Each row below holds a small network's activations on one input, seen along a few directions.
Each table varies a few parts of the input and shows all the possible inputs, shuffled.
Descriptions start from the smaller parts, as in this example, which fits no table here: one of 2 separate values, together with either a single point or one of 9 places along a line or (one of 4 places along a line, together with one of 5 places around a ring).
Shared parts are said once, and a part with two or three values counts as separate values.
(in the rows, 128 means zero)

Other details of the inputs vary at random and push rows far along two fixed directions, the same in every table; ignore that.

A family of inputs:
row 1: [ 87 152 224 205 150  69  67  84 118 136 109]
row 2: [ 91 108 172 137 155  86  93 128 137 129 136]
row 3: [169  83 192 144 145 143 167  91  94 138  96]
row 4: [ 88 126 222 205 176  77  69 111  96 159 140]
row 5: [127 194  50 138 120 116  67 228 177 148 160]
row 6: [160 107 125 126 113 163 179  90  93 110 111]
row 7: [141  81 106  84 117 141 187 102 133 109  99]
row 8: [147  80 130  74 106 162 192  79 111  96 119]
row 9: [165 150  11  51  90 197 166 188 153 123 163]
row 10: [182 104 146 119 121 172 173 100 109 128 109]
row 11: [ 92 117 161 156 164  92  97 132 117 133 132]
row 12: [ 48 128 218 166 150  59  70  78 124 125 134]
row 13: [167  85 106 126 123 154 200  94 102 119  77]
row 14: [148  90 118  95 115 169 196  84  91 100 116]
row 15: [130 132 179 175 155  95  89 134 131 141 111]
row 16: [158  62 134  67 116 179 205  83 105 109 121]
row 17: [ 88 210  45 114 101 113  72 198 179 131 169]
row 18: [197 162   8  80  81 173 166 190 181 125 105]
row 19: [103 181  71  90 115 114  66 220 192 147 191]
row 20: [ 57 130 220 188 184  64  53 119 105 154 158]
row 21: [133  95 163 154 127 135 175  62  83 116  85]
row 22: [ 87 179  74 134 131  93  73 182 167 137 151]
row 23: [122 209  58 131 111 134  61 211 169 152 187]
row 24: [186 104 137 114 106 172 189  85 105 107  95]
Description of these inputs: one of 4 places along a line, together with one of 6 places around a ring.
Q: Changing only the place on the line of 4 turns row 2 into row 5. The same change can be made to row 12. Which row results?
A: row 21
Q: Change only the place on the line of 4 in row 13. List by row number the other rows that result.
A: row 7, row 18, row 22
Q: Change only the place on the ring of 6 in row 3. List by row number the other rows that result.
A: row 1, row 10, row 15, row 18, row 24

A family of inputs:
row 25: [142  68 150 121 147 142 181  87  95 116 101]
row 26: [ 93 131 167 156 141 101 116 100 118 132 120]
row 27: [140 136 104 104 121 131 131 148 153 121 128]
row 28: [ 96 128 148 154 141  96  98 117 128 135 125]
row 29: [187  53 112  76 122 198 239  87  87 110  97]
row 30: [107 125 172 155 137 113 102  98 116 125 139]
row 31: [141 179 123 179 130 109  77 168 144 151 129]
row 32: [139 119 128 114 126 124 136 128 139 121 123]
row 33: [160 181   7  59  83 177 139 220 182 138 161]
row 34: [135 138 106 107 116 142 135 151 137 140 142]
row 35: [101 117 179 147 143 105 108 117 117 124 126]
row 36: [113 106 151 143 149 108 122 117 116 130 129]
row 37: [166  70 101  91 117 173 215  90 106 110  82]
row 38: [102 136 169 155 141 113  92 106 123 126 141]
row 39: [103 177 123 136 127 102  62 159 163 143 155]
row 40: [151 136 164 181 145 122 118 119 110 140 100]
row 41: [123 187  44 104  93 133 112 189 176 135 153]
row 42: [129 113 134 118 119 131 139 133 125 120 126]
row 43: [132 118 122 119 132 138 134 133 121 133 142]
row 44: [128 142 102 115 118 135 131 134 124 114 134]
row 45: [108 132 172 149 138 100  93 108 128 138 133]
row 46: [121 123 138 132 128 122 134 107 107 115 128]
Q: What do these inputs look like to the network?
A: one of 2 separate values, together with either a single point or one of 10 places around a ring
Q: Changing only the choice among 2 separate values turns row 32 into row 27. The same change can be made to row 36. Which row results?
A: row 25

A family of inputs:
row 47: [106 107 151 116 151 127 127 138 106 130 137]
row 48: [144 134  75 109  93 165 176 130 129 100  99]
row 49: [128 128 136 104 129 129  97 162 153 137 172]
row 50: [166  49 131  90 134 176 194 101  86 109 135]
row 51: [ 96 159 138 167 140 102  94 108 138 123 127]
row 52: [128 121 121 141 152  95 109 137 143 125 115]
row 53: [126 140  88  83 129 146 112 173 158 146 155]
row 54: [208 108 165 162 134 164 170 111  97 158  88]
row 55: [113 123 135 135 142 106 114 139 154 137 118]
row 56: [222 101 148 146 127 181 208 121  87 144  82]
row 57: [134  89 129 112 101 157 204  78  88 109  94]
row 58: [139 166  89  97  92 160 100 154 161 125 170]
row 59: [117 118 138 131 142 111 139 143 140 126 113]
row 60: [142 147  69  65 117 152 144 197 156 133 157]
row 61: [162 125  58  92 111 139 139 167 171 124 107]
row 62: [122 106 140 141 141 100 124 136 123 115  98]
row 63: [136 115 152 146 121 118 135  72 121 111  81]
row 64: [131  81 173 114 143 142 127 110 120 132 144]
row 65: [ 84 152 147 150 118 102  91 104 138 144 134]
row 66: [106 119 187 133 150 105  94 144 126 132 167]
row 67: [151 157 166 200 146 126  91 161 105 161 120]
row 68: [144 139  37  89  83 165 174 137 131 118 135]
row 69: [120 144  74  92 109 122 122 178 171 152 148]
row 70: [118  82 141 145 157 120 151 104 106 120 106]
row 71: [ 84 129 158 140 142  82 106 145 136 149 142]
row 72: [143 116 126 134 108 132 161  98 108  94  80]
row 73: [192 173  85 149 116 166 109 189 152 169 128]
row 74: [123  95 169 107 151 126 138 111 116 139 130]
row 75: [129 159 134 116 105 136  95 133 147 124 168]
row 76: [ 94 156 146 162 128 106  87 107 146 129 117]
row 77: [122 132 141 121 137 140 135  92 107 122 137]
row 78: [ 94 159 161 165 129  95 105 114 134 119 117]
row 79: [123 127 127 119 129 145 142  98  96 117 138]
row 80: [114 120 154 131 111 118 146  80 119 132 114]
row 81: [118 142  61 100 124 126 124 175 161 146 156]
row 82: [134 108 169 131 132 145 137  76 100 112 145]
row 83: [203 104 134 166 139 171 172 120  79 147  99]
row 84: [128 147  72  86 139 142 115 180 153 140 167]
row 85: [141  96 138 107 101 149 210  76  99 114  97]
row 86: [107  84 135 132 146 115 149 109 101 136 127]
row 87: [ 91 125 147 136 166 104  90 139 112 140 161]
row 88: [184 121  45  71  98 150 170 171 170 118 101]
row 89: [130 180  84  90 100 146 111 156 157 132 156]
row 90: [131 162  95 105  93 157 112 162 138 111 167]
row 91: [110 165 154 163 123  80  94 121 138 113 110]
row 92: [153  99 124 138 119 133 172  72  95  95  83]
row 93: [172  89 149  90 102 180 204  84  96  97 123]
row 94: [136 105  87 106 124 148 167 155 134 115 105]
row 95: [ 86 159 158 143 132 114  91 123 111 125 146]
row 96: [110 128 164 154 150  71  99 141 139 125 110]
row 97: [137 123 138 149 130 114 137  81 117 106  94]
row 98: [ 98 118 170 136 147 113  85 153 120 129 167]
row 99: [119 166  66 112 101 134 127 141 151 132 148]
row 100: [121 173  55 128 105 137 116 154 152 115 137]
row 101: [123  86 148 141 163 120 151 100 119 125 105]
row 102: [120 122 161 120 129 143 133  81 110 127 123]
row 103: [130 174  78 118  97 134 119 147 170 122 124]
row 104: [108 118 162 135 160 113  84 138 129 136 175]
row 105: [179 165 118 174 143 144 104 168 128 164 132]
row 106: [120  91 149 135 149 124 140 106 133 132  99]
row 107: [129 155 131 144 112 100 105 112 147 116 104]
row 108: [108 117 141 162 157  79  92 131 124 124 118]
row 109: [ 94 166 167 138 133 106  96 122 122 129 150]
row 110: [ 76 122 148 145 142  90 100 146 124 144 139]
row 111: [105 139 162 152 132 119  87 106 107 118 169]
row 112: [ 84 121 149 140 143  94  93 130 143 157 138]
Q: Changing only one part turns row 107 into row 91. The same change can be made to row 49. Which row results?
A: row 66
Q: Changing only one part turns row 71 into row 69. The same change can be made to row 59. Which row results?
A: row 55
Q: What do these inputs look like to the network?
A: one of 6 places around a ring, together with either a single point or (one of 2 separate values, together with one of 5 places along a line)
Q: A walk changes only the place on the line of 5. It starts at row 108 and steps to row 70. List the rest of the walk in order.
A: row 86, row 87, row 50
Q: Change only the choice among 2 separate values in row 111. List by row number the other rows that result.
A: row 50
